Each row below holds a small network's activations on one input, seen along a few directions.
Each table varies a few parts of the input and shows all the possible inputs, shuffled.
A made-up example of a description, with smaller parts first: line(4) and (point or line(11) or (values(3) and ring(5))).
Shared parts are said once, and a part with two or three values counts as separate values.

Other details of the inputs vary at random and push rows far along three fixed directions, the same in every table; ignore that.

A family of inputs:
row 1: [ 32 -16  15 -29  -8  24   1  19 -27  39 -37 -16   1]
row 2: [  1  24  -5 -25 -16   3  18  40  -9   7 -16 -20  -4]
row 3: [ 13 -14 -11  37 -10 -53  -8 -73 -11   1  -4  -8  -2]
row 4: [ 47 -19  58 -16  50  52  24  -5 -29  55 -21  20 -13]
row 5: [ -1 -12 -10 -10 -21  12  10  32   1   7 -15 -15   5]
row 6: [-30   0   6   1  41  21 -27   7  52  -3  26  46  22]
row 7: [ -21  -40  -24   75  -29  -86  -66 -121   30  -35   20    6    5]
row 8: [-31  25  19   7  40  20 -13  -2  42 -30  39  45  27]
row 9: [  1 -29 -41  14 -52 -56  -6 -31  -8  -1 -14 -32   0]
row 10: [  7  -8 -45  16 -61 -67   2 -36 -35 -30 -14 -58  -5]
row 11: [-22  -9  15  31  18   3 -34 -19  44 -14  21  36  28]
row 12: [ 27  -8 -14  -1 -34 -22  24 -16 -42  20 -38 -47 -21]
row 13: [ 37 -52  27   1  12  -5 -12 -44 -18  54 -15   5  -4]
row 14: [-39  41 -36  -1 -35 -15  12  39  15 -40 -10 -17  -2]
row 15: [ -21  -46  -20   84  -32  -91  -50 -111   32  -24   27    6   19]
row 16: [ 24 -29   7 -29 -10  24  21  34 -22  35 -26  -9  -7]
row 17: [ 24 -25   5 -31  -7  24  13  28 -22  33 -29 -10 -12]
row 18: [-32  32  14  14  50  20 -13   2  49 -13  27  44  22]
row 19: [-35  28 -41  -1 -36 -16   9  34   3 -66   6 -24   4]
row 20: [-34  22 -32 -22 -10  24 -10  54  27 -27  -6  -4   6]
row 21: [ 19  -5 -27   8 -55 -62   8 -20 -29  -4 -17 -48 -15]
row 22: [ 38   0  14 -34 -14  17  31  44 -35  27 -27 -28 -22]
row 23: [ 40 -54  27   5  10  -3 -11 -43 -20  51 -17   3  -8]
row 24: [ -5   5 -53  28 -62 -72   5 -42 -21 -20 -23 -53  -9]
row 25: [ 33   4 -11 -42 -15  28  44  29 -46  35 -14 -21 -46]
row 26: [  9  -8 -46  20 -56 -73   0 -26 -32 -28 -11 -59  -6]
row 27: [ 26   5   3 -26 -17   2  24  36 -26  16 -20 -28 -17]
row 28: [-30  15  16  33  16 -20 -24 -24  43 -24  30  39  10]
row 29: [ 30 -18  49  12  35 -12 -15 -40   3  32  14  29   1]
row 30: [-29  27  15  10  45  21  -9  -2  44 -24  35  48  27]
row 31: [  6  -5  27   1  42  32  -5 -32 -19  27  24  30 -19]
row 32: [ -3  20  47 -14  48  47   2  33  27  14  14  39   5]
row 33: [-28  29   1   6  44  20 -10 -10  41  -9  56  54  -2]
row 34: [ 47 -26  20  -1  10   0  12 -54 -38  51   8   0 -40]
row 35: [-30  -1  13  10  35  21 -21  11  53  -3  28  44  34]
row 36: [-25  17  -5  26  29   2 -16 -36  36 -18  55  44 -13]
row 37: [ 12 -12  -2 -27  -6  17  -7  14  -9  21 -23 -12  -3]
row 38: [-37  56 -27 -23  -6  15  14  66  25 -26  -5  -7   9]
row 39: [-34  39 -27 -23  -5  19  13  62  11 -45   9 -14  13]
row 40: [-25  20  15  13  45   7 -17  15  44 -25  41  37  20]
row 41: [ 22 -12   4 -19 -14  17  -3  18 -18  23 -31 -18   1]
row 42: [-41  31   3   7  45  27 -17 -10  23 -12  50  48   5]
row 43: [-15  29 -23  -7 -29 -15  11  33   5 -19  -8 -23  -5]
row 44: [-33  36 -39 -13 -40  -3  19  41   2 -60   0 -19   4]
row 45: [ 33 -35  55 -21  41  47 -15  -5  -8  49 -13  31  -5]
row 46: [-37  47 -28 -27 -11  23  20  61  14 -45   7 -10  14]
row 47: [-34  18 -26 -19 -10  24   7  66  30 -15   1  -2  23]
row 48: [-30  29 -32  -4  -7  -1   5  51  13 -50  14 -19   6]
row 49: [ 18 -49  10  22  -4 -31 -17 -55  -3  32  -2   3   4]
row 50: [ 39  -9   5 -28 -16  15  38  10 -51  25 -34 -37 -17]
row 51: [ 40  -7  10 -30  -6  17  30  44 -40  22 -25 -33 -20]
row 52: [ 13 -11   4 -16  -9  16   2  23  -9  23 -21 -11  13]
row 53: [-30  38 -33 -13  -7   4  11  71  21 -45  12 -15   4]
row 54: [-35  18   7  37  24  -8 -16 -28  41 -27  23  38  11]
row 55: [ 30 -33  17  29   6 -42 -15 -59 -24   9   6 -12  -2]
row 56: [ 11  -3 -28  16 -54 -55   8 -32 -28  -1 -32 -51 -18]
row 57: [ 39 -11  12 -28  -2  20  27  37 -48  18 -24 -36 -17]
row 58: [ 15 -35  46  24  27  10 -27 -36  12  24   6  38  17]
row 59: [-29  24 -23 -20  -7  25  -1  62  27 -16  -5  -1  27]
row 60: [-30  30 -29 -12 -11  10  10  47   6 -49   9 -18   7]
row 61: [ 11 -11   3  33 -19 -63 -20 -64  -2   5   3  -8  -3]
row 62: [ 33 -41  49 -16  43  43  -6  -6  -4  55  -8  28  -4]
row 63: [ 23 -24  50  23  43  -4 -15 -32   4  13  22  35   0]
row 64: [ 49 -25  70 -25  40  54  20  -9 -34  44 -10  18  -8]
row 65: [-31  19  11  32  31   3 -15 -23  42 -21  23  35  11]
row 66: [ 18 -40  22  50   2 -48 -27 -96 -12 -11  18   4  -2]
row 67: [ 13 -36 -25   9 -41 -35   1 -21 -16  12 -19 -30  -5]
row 68: [ 35  -2  10 -39 -13  30  45  33 -50  22 -38 -26 -17]
row 69: [-43  42 -56  -7 -29   1  10  26 -11 -40  16 -12 -20]
row 70: [-24  45 -30 -29  -1  13  15  85  17 -34   8 -13   8]
row 71: [ 48 -21  63 -22  44  55  25  -6 -31  49 -15  19  -9]
row 72: [-35  28  23  16  44  12 -18  -4  51 -12  28  46  20]
row 73: [-36  26   2  11  41  24 -15 -16  18 -13  47  39  -3]
row 74: [-34  43 -42  -7 -11  10  21  47  14 -38  -5 -13   3]
row 75: [ 27   4  14 -29 -12  22  31  32 -36  35 -42 -30 -20]
row 76: [ 34 -41  58 -12  34  44   3   4  -6  56  -8  31   7]
row 77: [ -5   4 -62  13 -59 -59   2 -46 -47 -10  -2 -44 -25]
row 78: [ 12 -22  -3 -24 -11  21  16  33 -10  24 -20 -13  -4]
row 79: [-37  51 -38 -17  -2  19  23  60  18 -35  -2  -6   9]
row 80: [ 50 -29  67 -19  51  41  11   8 -35  42  -5  17  -9]
row 81: [  4 -15 -32  15 -50 -49 -23 -34 -10  -7 -23 -31   6]
row 82: [ 14 -15 -22  31 -16 -55 -11 -84 -13  10  25   1 -24]
row 83: [-20 -15 -55  46 -70 -74 -25 -45   7 -38  -8 -36  13]
row 84: [ 19   7  -8 -21 -15  11  36  24 -36   9 -35 -23 -17]
row 85: [-25  11  15  31  18 -22 -23 -19  42 -29  37  39   9]
row 86: [ 39 -12  11 -32 -20  14  33   9 -53  21 -30 -38 -16]
row 87: [-29   5  11  -1  41  25 -36   3  51  -6  21  45  21]
row 88: [ 16 -30  43  19  30  14 -35 -40  15  22   3  34  13]
row 89: [-35  48 -34 -21  -8  21  23  57  16 -39   4  -7  13]
row 90: [  4 -21  37  18  25  11 -35 -28  19  11   6  39  16]
Description of these inputs: line(5) and (values(2) or ring(6) or ring(10)).
Changing only the line(5) part turns row 15 into row 76. The same change can be made to row 86. Which row results? -> row 44
Changing only the line(5) part turns row 87 into row 45. The same change can be made to row 81. Which row results? -> row 90
Changing only the line(5) part turns row 70 into row 63. The same change can be made to row 30. Which row results? -> row 68
Change only the ring(6) part in row 52. List by row number the other rows that result. -> row 1, row 13, row 37, row 47, row 49
Change only the values(2) part in row 77. List by row number the other rows that result. -> row 82
Start at row 77 and move only the line(5) part, one step at a time. The first step leads to row 42. Which rows follow, in order? -> row 73, row 31, row 69
Change only the ring(6) part in row 88. List by row number the other rows that result. -> row 5, row 7, row 11, row 62, row 78
Change only the values(2) part in row 25. List by row number the other rows that result. -> row 69

A family of inputs:
row 91: [ 26 -30  -1 -16 -19  16  29   2 -35  26 -34 -24 -11]
row 92: [-42  29 -41   6  -5  -9 -10  -5  23 -39  33  13   0]
row 93: [ 36 -18  74   2  64  32   0 -21   0  55   6  40 -11]
row 94: [ 33 -27   5 -14 -29  -5   9   0 -38  14 -45 -39  -7]
row 95: [  3  -7 -10  38 -35 -58  -7 -62 -15 -23   6 -14  -8]
row 96: [ 14   5  -6 -26  -2  18  18   6 -27  24  -8  -7 -22]
row 97: [-28  16 -25  13 -24 -35 -24  -1  32 -26  -2 -11  22]
row 98: [-16   7  22 -19  43  39 -13  47  41   8  32  39  21]
row 99: [-27  24 -35 -19 -34  16  -6  55   6 -30 -29 -28  11]
row 100: [  4   3  -9  15 -26 -32   7 -26 -21 -22  -1 -22  -2]
row 101: [  6  28 -26 -43 -22  19  39  68 -27  13 -31 -39 -26]
row 102: [ -2 -20  12   2  14  30  -6 -11   2  24  -8  19   6]
row 103: [ 44 -40  31 -38  10  43  23  33 -41  37 -19 -11 -15]
row 104: [-23  -6  15  59  24 -34 -34 -89  27 -38  42  31  23]
row 105: [-41  37 -13 -17   3  24 -19  52  37 -28  -1  11  26]
row 106: [ 31 -25  34 -19  25  42  21  16  -7  45 -24  15  -1]
row 107: [ 20  -9 -26  26 -56 -72  10 -40 -34  -9 -21 -49 -23]
row 108: [-28  57 -43 -28 -28   7  35  92  -3 -51  -8 -38  -1]
row 109: [-20  28 -23 -25 -24   7   7  74  24 -23 -25 -22  21]
row 110: [ 23 -20  42  36  32 -27 -13 -64  -9   7  17  15   4]
row 111: [ 21 -25  44 -14  37  32  -6  29  14  29   8  26  14]
row 112: [-16   0 -43   9 -45 -38   3  -8   6  -2 -15 -25   5]
row 113: [-63  63 -42 -14  20  24  -4  62  50 -46  33  22   9]
row 114: [-33  30  39  25  69  22 -19   4  58 -30  52  65  23]
row 115: [-32  29 -10   4   8   9  -1   6  28 -14  20  22  -4]
row 116: [ 23  -5  35 -18  55  38  -2  -3 -10  39  13  29  -8]
row 117: [ -4 -42   2  36  -4 -25 -39 -55   6  -9  21  13   4]
row 118: [-27  46  15 -22  32  50  15  64  21 -27  21  29  12]
row 119: [-32  -6 -30  46 -25 -54 -21 -35  44 -28  11   5  25]
row 120: [ 33 -40  12   7 -14 -11  -3 -52 -33  52 -26  -7  -6]
row 121: [-23  13 -42  21 -32 -40  -5 -38   5 -22  11  -9 -14]
row 122: [-19   6  31  38  33  -8 -23 -46  39 -17  38  51   8]
row 123: [ 28 -24 -45  17 -57 -64  -3 -54 -53   0 -14 -56 -26]
row 124: [-19  10 -34  36 -24 -57  -6 -38  -2 -53   9 -31  10]
row 125: [ 39 -61  72  24  60  12 -27 -56  13  38  25  54   8]
row 126: [ -7  -2 -14 -24 -10  15  -3  39  -3   0   3  -5   4]
row 127: [ 29   2  -3 -26 -34   4  35  18 -41  28 -34 -35 -29]
row 128: [ 34  -9  15 -39  -5  32  22  52 -21  25 -47 -24  -1]
row 129: [ 56 -21  24 -25   8  14  22 -11 -52  69 -32 -19 -33]
row 130: [ -2   3   0 -11  18  26  -1  -3  -6   3  22  16  -8]
What do these inputs look like to the network? -> (values(3) and ring(6)) or (values(2) and line(11))
Change only the line(11) part in row 96. List by row number the other rows that result. -> row 92, row 95, row 100, row 104, row 115, row 118, row 121, row 122, row 127, row 130
Change only the values(3) part in row 109. List by row number the other rows that result. -> row 111, row 119
Change only the values(2) part in row 96. List by row number the other rows that result. -> row 113

A family of inputs:
row 131: [ 19 -28   9  17 -12 -28   3 -55 -27   7  20  -2 -21]
row 132: [ 54 -41  67  -8  32  25  20 -24 -29  54 -44   3 -10]
row 133: [ 41 -35  21  15  -3 -12  10 -68 -37  31 -30 -17   4]
row 134: [ 41 -18  71 -35  77  88  26  30 -19  43  -3  29  16]
row 135: [-37   4  -4  76 -15 -91 -38 -89  42 -42  24   7  28]
row 136: [  6   7 -41  -7 -73 -36  28 -18 -43  -5 -24 -51 -33]
row 137: [-39  22   0  13  13  17  -3 -15  33 -11  36  29  -3]
row 138: [ 24 -19  71 -34  67  76 -11  32  13  48 -19  46   3]
row 139: [  4 -17 -53 -17 -50  -6  23  26 -21  -4 -17 -33  -2]
row 140: [  7 -12 -43 -24 -46  -3  -1  22 -36 -10 -24 -47   0]
row 141: [-11 -10 -36  -5 -55   1  15  19 -18  -3 -33 -31  -9]
row 142: [ 30 -31  56  20  37  -7 -14 -73 -11  19  38  42 -13]
row 143: [-40  75   6   0  51  43   3  54  44 -38  29  44  10]
row 144: [ -34   12  -18   63  -24  -82  -39 -105   30  -57   41   26    0]
row 145: [-29   1 -18  62 -20 -87 -39 -96  26 -66  58  24   0]
row 146: [ 19   4 -31 -12 -70 -41  27 -22 -53  -1 -29 -49 -36]
row 147: [-26 -15  18  46  35 -22 -23 -36  49 -47  32  33  22]
row 148: [-24 -13 -20  77 -26 -82 -46 -83  65 -30  23  26  12]
row 149: [ 37 -52  73  -5  51  53 -32 -23 -20  44   5  35   3]
row 150: [ 33 -30  55  22  30  -8 -44 -54  20  34  -3  29   5]
row 151: [ 66 -71  51 -15  21  22  16 -11 -29  70 -27   9 -20]
row 152: [ 45 -17 -17 -37  -7   2  27   6 -63  47 -28 -47 -36]
row 153: [ 33 -13  10 -38  -7  37  39  26 -48  37  -3 -19 -28]
row 154: [ 41 -41   3  10   4 -21   2 -61 -42  46   0 -15 -32]
row 155: [-6 39 47 -2 69 62 13 42  9 16 10 43 -8]
row 156: [-31  32 -38 -38 -15  44  -2  64  13 -23 -19  -9  16]
row 157: [ 40 -24   5 -16 -37 -16  22  10 -35  65 -43 -34 -15]
row 158: [-26  32 -30 -32 -16  17  -8  52  10 -14 -18 -13  20]
row 159: [ 28 -29  31  18  60 -15 -31 -74  -4  34  29  30  -7]
row 160: [  3   2  32 -20  45  48   3  62  51  16  19  44  11]
row 161: [ -8  27  15  24  42  -5  -7  -6  14 -31  36  31   3]
row 162: [ -8  12  27 -29  63  70  11  42  17  20  37  43  -5]
row 163: [ -5  14 -18  -1 -32 -33  18  29 -12 -20  -8 -46  12]
row 164: [ 34 -21   1   4   6 -15   1 -61 -35  53 -18 -16 -26]
row 165: [-26  42 -25 -28  -6  14  28  71   8 -41   1 -20  33]
row 166: [ 66 -28  65   5  48  18  19 -19 -61  59 -10   2 -32]
row 167: [-38  41 -24 -24 -20   7 -13  72  25 -15 -11 -16  14]
row 168: [-40  15 -39 -18 -28  33  14  79  10 -39   2  -8   6]
row 169: [-22  51 -38 -39  10  29  14  53   5  -2 -10 -12  -7]
row 170: [-20  18  13  34  28 -24 -25 -39  27 -45  54  40   5]
row 171: [-63  33 -22   1  26  50  -9  38  71 -31  30  58  35]
row 172: [-31  39 -38 -23 -11  27  21  42  10  -7   4  -8 -13]
row 173: [  5  22 -25 -19 -40 -12  32  21 -29  -7 -39 -50  14]
row 174: [ -8  11 -26 -10 -45   5  25  28 -29 -27 -39 -47  -1]
row 175: [-31 -10  16  51  27 -10 -29 -42  32 -51  40  30  29]
row 176: [ -7   1 -45 -10 -48 -33 -12  14 -16 -21 -10 -41  13]
row 177: [ 63 -55  61 -15  26  12  13  -3 -36  93 -15   8  -7]
row 178: [-26  -8   6  18  20   9 -12   0  52  -5   5  45   9]
row 179: [  2 -22 -36   9 -70 -35 -18 -28 -41 -12 -41 -52 -10]
row 180: [-54  17   1  -7  40  33 -30  54  70 -49  30  42  22]
row 181: [ 18 -31 -52   9 -75 -70  10 -27 -34   5 -23 -49   0]
row 182: [-22   4  13  10  21 -12 -43  11  35 -10  30  21  23]
row 183: [-16  43 -13 -22 -14  12  25  67  22 -27 -26 -23   9]
row 184: [  5   9 -24   5 -35 -36  15  24   0 -34 -12 -44   3]
row 185: [ -8  25 -53 -23 -34   0  25  23 -23   6 -21 -40 -26]
row 186: [-17  33  18  14  24   5  -9 -18  21 -21  27  37   0]
row 187: [ 24 -30   3  22 -23 -48 -34 -35   4  -1  -2 -20  -3]
row 188: [-34  34 -37 -32 -16  29  22  73  22  -3 -12   5  21]
What do these inputs look like to the network? -> values(2) and (line(11) or (values(3) and ring(6)))
Changing only the values(2) part turns row 159 into row 169. The same change can be made to row 180. Which row results? -> row 138
Changing only the values(2) part turns row 154 into row 185. The same change can be made to row 163. Which row results? -> row 135
Change only the ring(6) part in row 174. List by row number the other rows that result. -> row 132, row 133, row 135, row 173, row 183
